These are the activations of a small neural network, seen along a few directions. Each row is one input.
Each table varies a few parts of the input and shows all the possible inputs, shuffled.
A made-up example of a description, with smaller parts first: one of 8 places around a ring, together with either a single point or one of 9 places around a ring or (one of 2 separate values, together with one of 6 places along a line).
Shared parts are said once, and a part with two or three values counts as separate values.
In the rows, zero is written as 128.

Other details of the inputs shift rows strongly along three fixed directions, in all tables alike. That doesn't count.
To show where, the next rows are all for the same input, with only those details redrawn:
[107 135 151 117 138 130 158  71  97 184 137]
[115  96 113 146  98 135 105 196 159 130 126]
[ 91 122 141 185 156 174 140 123 121 152 138]
[121 114 132  93  55  85 116 165 121 192 137]
[ 91 122 139 191 172 183 143 112 120 139 133]
[139  98 108  82 163 146 151  89 172  68 102]
[ 83 144 159 171 118 139 143 116  77 222 155]
[120 107 121 125 171 159 149  99 152  96 114]

A family of inputs:
x1: [125 155 160 144 159 148 141 108 140  82 123]
x2: [187 152  98  52 109 101 171  45 117  92 105]
x3: [152 128 116 144 141 157 140 145 164 116 112]
x4: [148 106 101 120 124 134 133 192 186  85 111]
x5: [156 131  99  84 171 143 162  97 183  59 120]
x6: [116 136 159 102  47  79  92 156 116 159 141]
x7: [160 151 110 100 114 107 140  49  83 124 114]
x8: [129 158 158 133 169 134 177  79  81 170 136]
x9: [137 125 137  35 122  90 150  72 143 109 121]
x10: [136  91 102 143 125 138  85 175 157 112 108]
x11: [112 116 134 165 125 111  86 219 124 118 141]
x12: [108 121 114 153 149 159 126 133 155 111 143]
x13: [134 121 142  75  81  71  82 144 130 113 122]
x14: [127 142 138 127 174 149 155 119 154  80 125]
x15: [152 124 116 174  97 134 101 225 144 150 132]
x16: [144 141 105  96  98 107 129  46  87 141 117]
x17: [102 148 162 173 144 120 135 122  56 211 151]
x18: [122  95  85 134 141 133  89 176 175  84 127]
x19: [134 121 141 144 129 118  80 183 136  70 125]
x20: [108 105 119 166 180 162 117 129 133 111 118]
x21: [149 135 135  74  93  73 126 174 132 124 133]
x22: [108 124 140 100  89  75  94 157 105 168 140]
x23: [151 163 104 115  36  99 131 139 114 167 128]
x24: [127 156 136 143 140 121 144 133 105 159 157]
x25: [148 133 144 116  99  99  96 194 145  78 125]
x26: [ 98 121 137 174 180 181 148  99 128 126 128]
x27: [125 109 123 168 158 179 125 121 149 118 119]
x28: [113 157 131 160  66 134 129  87  76 193 145]
x29: [162 132 116  37 147  81 148  63 128 108 126]
x30: [124 131 139 202 187 174 125 112 100 141 129]
What do these inputs look like to the network? -> one of 5 places around a ring, together with either a single point or one of 5 places along a line
The inputs of x29 and x5 match in every part but the place on the ring of 5. If x30 is changed in the same way as x29 into x5, which row does it become? -> x3
Change only the place on the ring of 5 in x1. List by row number the other rows that result. -> x6, x13, x19, x25
List by row number the other rows that have the place on the ring of 5 in common with x20. -> x10, x13, x16, x18, x22

A family of inputs:
x31: [132 138 120 131 121 132 135  93 105 166 133]
x32: [149  95 103  63  94 110 116 132 178  80  99]
x33: [124 146 139 131 127 113 123 112  87 147 129]
x34: [109 131 144 117  66  94 121 122  86 210 142]
x35: [118 144 129 163 175 171 157  54 104 137 130]
x36: [150 117 104  80  90 106 128 158 175 112 115]
x37: [104 104 124 183 144 160  96 214 165  87 133]
x38: [103 143 145 201 154 148 112 178 111 145 142]
x39: [142 142 134 100 114 111 150 116 123 134 134]
x40: [131  90 106 144 157 151  92 167 174  45 113]
x41: [137 129 109 103 105 129 135 108 137 121 121]
x42: [ 96 133 158 174 132 132 107 172 104 180 155]
x43: [128 155 158 104 165 119 164  66 101 134 129]
x44: [124 156 139 164 177 168 162  51 100 113 131]
x45: [141 143 136  88 132 108 142  75 110 109 115]
x46: [104 122 102 213 124 176 106 179 141 125 135]
x47: [111 140 157 108  76  80 114 116  87 185 152]
x48: [151  91 100  65 117  99 100 144 171  64 106]
x49: [116 110 127 131  76  87  81 188 112 164 142]
x50: [154 103 120  50  85  79 125 143 151 145 118]
x51: [109 134 126 197 125 154 117 184 121 177 144]
x52: [156 118 109 101 101 104 124 170 141 123 126]
x53: [137 123 127  78 136 116 143  61 105 150 110]
x54: [131 131 133 140 195 152 146 112 131  83 122]
x55: [149 141 119 125 134 129 135  98 117 123 124]
x56: [132 121 131  66 113  96 125  93 125 117 124]
x57: [131 131 137  95 148 127 147  48 101 156 120]
x58: [159 122 106  89  75 103 119 153 150  98 117]
x59: [135 155 138 133  61  91 117 141  81 204 145]
x60: [126 143 132 112 115 114 155 101 113 174 140]
x61: [ 84 122 139 208 130 162 114 185 122 169 148]
x62: [152 129 112  71 125 104 158  89 148 132 118]
x63: [123 122 108 184 145 182 122 142 156  93 117]
x64: [130 122 111 176 160 156  99 164 155  58 114]
x65: [132 155 142 139 163 159 159  54 109 108 124]
x66: [113 139 157 119 191 146 160  58 112 119 135]
x67: [123 127 146 101 104 109 137 122 130 164 131]
x68: [156  91 101  60 112  97 121 148 182  97 103]
x69: [132  96 115 121 154 130 109 169 162  79 121]
x70: [107 134 153 129 104 106 132 131  76 234 151]
x71: [172 116 108  60 100 102 135 148 178  74 110]
x72: [109 151 159 178 184 173 138 118 123 103 138]
x73: [118 120 136 137 197 156 138 105 147  87 127]
x74: [141 136 124 141 182 157 155 106 140  92 121]
x75: [154  98  91 133 150 138  92 176 184  25 103]
x76: [135 146 148 109 144 113 138 119 117 129 129]
x77: [ 97 110 126 181 120 154 111 199 149 138 135]
x78: [138 137 132 146 100 114 127 172 123 156 143]
x79: [108 118 100 213 136 176 104 172 125 137 134]
x80: [125 137 154  78 136 108 141  90 126 131 133]
x81: [ 90 126 141 184  95 143 110 155 102 179 145]
x82: [126 151 146 132 176 145 155  49 105  98 121]
x83: [129 159 150 122  74  90 139 141  90 204 151]
x84: [139 128 127  97 112 103 124 159 148 102 124]
x85: [144 136 118 132 131 131 135 101 108 129 125]
x86: [108 140 156 132 173 152 145  48 106 112 127]
x87: [157 105  91  76  90  99 123 169 159 125 115]
x88: [124 138 131 152 181 163 136  91 137  65 115]
x89: [104 131 121 187 116 150 130 174 131 154 143]
x90: [122 111 126 135  65 101  95 176 121 181 134]
What do these inputs look like to the network? -> one of 2 separate values, together with one of 5 places around a ring, together with one of 6 places along a line
Change only the choice among 2 separate values in x88. List by row number the other rows that result. -> x72
Change only the choice among 2 separate values in x63. List by row number the other rows that result. -> x36

A family of inputs:
x91: [128 112 112 144 119 130  99 148 146 104 120]
x92: [ 98 134 150 163 159 143 122 117 102 147 146]
x93: [149 154 126  87  79  85 134 107 101 173 133]
x94: [128 134 143 111 114 106 125  94  87 167 131]
x95: [151 103 109  56 122 108 142 112 169 102 115]
x96: [114 120 122 127 174 146 134  88 132  89 121]
x97: [137 143 121 100  83  88 130 136 112 158 139]
x98: [ 97 152 168 189 155 152 132 141  98 161 144]
x99: [141 147 126 140 190 158 166  47 109 102 117]
x100: [131 122 122 112 147 146 133 120 159  62 115]
x101: [156 120 111 109 169 134 139 133 159  70 111]
x102: [128 114 110 146  86 132 110 170 148 147 126]
x103: [123 127 127  94  96 105 144 105 118 174 133]
x104: [107 144 151 200 132 157 122 138  98 150 141]
x105: [143 104 116  76  88  92 120 172 156 147 120]
x106: [145 121 111 121 136 131 125 157 153  90 129]
x107: [115 155 152 167 145 156 140  88 105 137 134]
x108: [112  98  98 202  90 157  85 242 150 138 130]
x109: [123 151 161  97 108  97 141 104 104 163 143]
x110: [133 106 123 118 168 136 117 139 155  79 112]
The inputs of x93 and x97 match in every part but one. If x91 is changed in the same way as x93 into x97, which row does it become? -> x96
What do these inputs look like to the network? -> one of 4 separate values, together with one of 5 places along a line
Change only the choice among 4 separate values in x98. List by row number the other rows that result. -> x101, x105, x110
Change only the choice among 4 separate values in x106. List by row number the other rows that result. -> x92, x95, x109
